Each row below holds a small network's activations on one input, seen along a few directions.
Each table varies a few parts of the input and shows all the possible inputs, shuffled.
Descriptions start from the smaller parts, as in this example, which fits no table here: ring(5) and (point or line(11) or (values(3) and line(6))).
Shared parts are said once, and a part with two or three values counts as separate values.
In the rows, 128 means zero.

A family of inputs:
r1: [119  65 124 147 136  69 120 131 102  74 136 110 215]
r2: [112 115 155 139 153 109  86 107 107 132 120 186 115]
r3: [191 147 132 178  92  96 164 116 167 115  72 138 150]
r4: [ 77  83 129 127 164  99  75 129  72 101 162 155 124]
r5: [200 157 119 161  66 147 184 126 192 138  98 129 115]
r6: [ 49  74 138 111 140 118  97 147  37  88 197 129 111]
r7: [140 168 130 131 120 214 152 161 158 193 202 154  37]
r8: [123 171  90  43 167 121 117  91 137 135  60  15 194]
r9: [ 80  49 134 129 110  94 137 154  68  74 163  85 200]
r10: [200 163 117 137  74 171 197 158 174 172 186 118 115]
r11: [126 152 144 162 128 140 106 123 150 152  95 183  71]
r12: [137 162 138 146 111 185 129 134 178 167 128 168  36]
r13: [161 103 139 161 123  75 148  98 130  99  86 142 198]
r14: [ 76 183 105  21 207 154  80 116 121 151  86  78 111]
Q: What is each input in this table made of?
A: values(2) and (point or line(6))
Q: The inputs of r4 and r1 match in every part but the values(2) part. If r2 is changed in the same way as r4 into r1, which row does it become?
A: r13
Q: Which other rows does r10 become when the values(2) part takes its other values? List them by row number.
A: r7

A family of inputs:
r15: [121 171 120  83 164 154  96 125 147 154 121 101  95]
r16: [194 133 127 175 101 129 157 119 142 140 138 186 117]
r17: [125 157 102 101 129 152 120 142 164 145 116  85 105]
r18: [ 83 111 136 123 110 105 119 111  66  92  95 117 119]
r19: [ 90 128 133 122 155 146  88 131 114 127 156 160  76]
r20: [194 141 136 179  94 129 159 117 147 155 136 171 125]
r21: [ 88  65 131 118 148  86 118 142  57  94 189  93 200]
r22: [111 150 115  81 121 114 127 105  95 102  66  81 134]
r23: [ 98 110 114 137 121 146 110 149 132 119 149 141  84]
r24: [170 141 138 145  81 149 182 131 170 146 130 131 124]
r25: [ 98 141 137 113 174 142  94 131 102 154 166 194  81]
r26: [ 99 146 147 114 168 144  93 130 106 169 162 178  87]
r27: [161 125 148 167  71 140 168 148 149 140 147 148 113]
r28: [ 85 103 129 121 119 104 121 112  64  78  98 130 110]
r29: [217 185 111 145 113 125 175 104 177 162 115 131 139]
r30: [110 130 114 115 123 161 121 135 155 143 125 106 101]
r31: [131 180 124  74 185 150 103 124 136 181 131 134  98]
r32: [149 129 122 130 146  70 109 107 156  99  57 109 210]
r33: [134  99 136 147 143  75 110 100 147  98  64 128 204]
r34: [ 96 123 128  97 117 120 129  98  86 100  75 101 130]
r35: [151 166 114 128 108 157 161 150 174 136 114  88 116]
r36: [ 91 135 142 124 148 149  86 131 118 143 152 143  83]
r37: [119 107 104  71 157  99 123 135  88 105 159  60 223]
r38: [ 87  57 121 117 156  80 120 139  53  82 193 109 191]
r39: [205 157 125 157 106 136 174 100 168 161 120 152 135]
r40: [105 145 133  98 158 162  97 118 138 152 131 124  92]
r41: [123  83 147 174 138  61 101 115 127  90  82 141 189]
r42: [115 156 137  89 178 159 105 118 127 177 140 156  95]
r43: [137 137 127 141 101 165 161 143 163 136 123 111 113]
r44: [102  79 119  88 154 103 125 127  77 104 169  79 217]
r45: [122  74 139 173 147  58 103 116 122  77  87 154 179]
r46: [127 122 137 164  91 154 148 159 143 129 141 128 103]
r47: [163 117 140 163  80 141 167 150 144 125 148 163 105]
r48: [183 170 125 132  88 139 183 136 180 146 124 109 128]
r49: [ 97 118 124 139 113 148 109 149 136 135 145 124  91]
r50: [129 114 128 161 100 154 148 159 139 114 142 142  95]
Q: What is each input in this table made of?
A: line(4) and (values(3) or line(6))
Q: Which other rows does r18 become when the line(4) part takes its other values? List them by row number.
A: r22, r28, r34
Q: Which other rows does r21 become when the values(3) part takes its other values? List them by row number.
A: r18, r41
Q: List by row number the other rows that have the line(4) part in common with r24.
A: r30, r33, r34, r39, r40, r42, r43, r44
Q: Which other rows does r46 become when the line(6) part takes its other values? List them by row number.
A: r20, r26, r27, r36, r49

A family of inputs:
r51: [ 64 103 123  43 189 117  85 112  90 121 125  95 174]
r52: [ 50 102 103  44 155 135  97 145  71  87 129  64 124]
r53: [154 101 123 141  76 100 188 136 112  93 112  53 225]
r54: [216 175 133 153  40 167 211 116 190 159  90 113  89]
r55: [125 193 115 102  82 212 152 147 131 167 173 130  15]
r56: [ 64  74 137 155 106 135  86 160  79 101 157 161  60]
r57: [125 103 155 172 135  87  87 135 117 123 136 197 134]
r58: [200 183 117 141  76 177 183 141 239 167  85  74 107]
r59: [189 146 126 187 117 130 158 117 169 144 105 206  92]
r60: [213 189 110 134 101 149 171 104 177 180 129 153  92]
r61: [176 207 125 109 155 167 126 146 214 198 142 126 101]
r62: [132 123  91  78 163  81 112 103 120  97  91  94 206]
r63: [203 190  96 125 140 163 143 126 219 186 120 113 109]
r64: [ 87  93 131  88 165 115 122 134  69 141 188  93 190]
r65: [ 84  69 158 156 145 122  74 123  90 133 148 190 111]
r66: [168 154 158 174 136 137 139 136 157 155 124 217  82]
r67: [108 132 133 132 113  86 118  91 131  79  12  80 163]
r68: [ 30 120 125  84 169 122  61 113  64  85  81  89  76]
r69: [ 45 121 144  83 203 105  50  83  82 119  77 119 126]
r70: [127 118 114  94  98  96 153 119 139  78  56  56 209]
r71: [ 68  99 109  86 127 128 137 171  57 109 197  63 141]
r72: [134 119 130 107 158  84 133 142  88 127 172 101 212]
r73: [160 106 101 124 143  84 148 119  93 113 148  91 222]
r74: [156  76 114 175 122  81 146 122 116  87 172 144 193]
r75: [134 181 125  94 164 210 112 134 187 209 154 119  83]
r76: [181 145 146 202  49 141 200 135 197 128  74 168  91]
r77: [ 93  46 149 143 152 121 116 130  77 109 205 144 159]
r78: [147  96 123 186 117  82 105 116 129 112 117 187 145]
r79: [147  82 148 206  55 103 144 128 140  92  76 148 147]
r80: [134  82 146 160 141  85 128 142 104  98 192 153 182]
r81: [ 96 150 132 153  97 183 140 166 133 135 153 185  10]
r82: [ 97 138 145 105 199  79  59  90  94 105  59 125 148]
r83: [121 133 158 156 141 172 127 127 137 167 139 213  60]
r84: [ 68  59 125 140 109 129 131 172  73  79 219 116 109]
r85: [144 181 141 102 123 195 140 111 144 202 163 160  64]
r86: [111 130 123  63 182  86  96 121 108 108 110 103 195]
r87: [150  70 137 191  56  97 186 138 135  68 135 105 196]
r88: [191 199 141 120 119 158 152 122 165 190 147 164  83]
r89: [118 132 112 119 181  75  76  71 105  95  42 116 160]
r90: [110 200  97  92 120 223 125 174 182 176 167  91  34]
Q: The inputs of r77 and r87 match in every part but one. If r85 is changed in the same way as r77 into r87, which row does it become?
A: r54
Q: The inputs of r72 and r71 match in every part but one. If r80 is changed in the same way as r72 into r71, which row does it become?
A: r84
Q: What is each input in this table made of?
A: line(5) and line(8)
Q: Which other rows does r73 become when the line(8) part takes its other values? List them by row number.
A: r59, r60, r62, r63, r74, r78, r89
Q: A walk changes only the line(5) part. It starts at r52 and steps to r51. List the rest of the walk in order.
A: r86, r62, r70
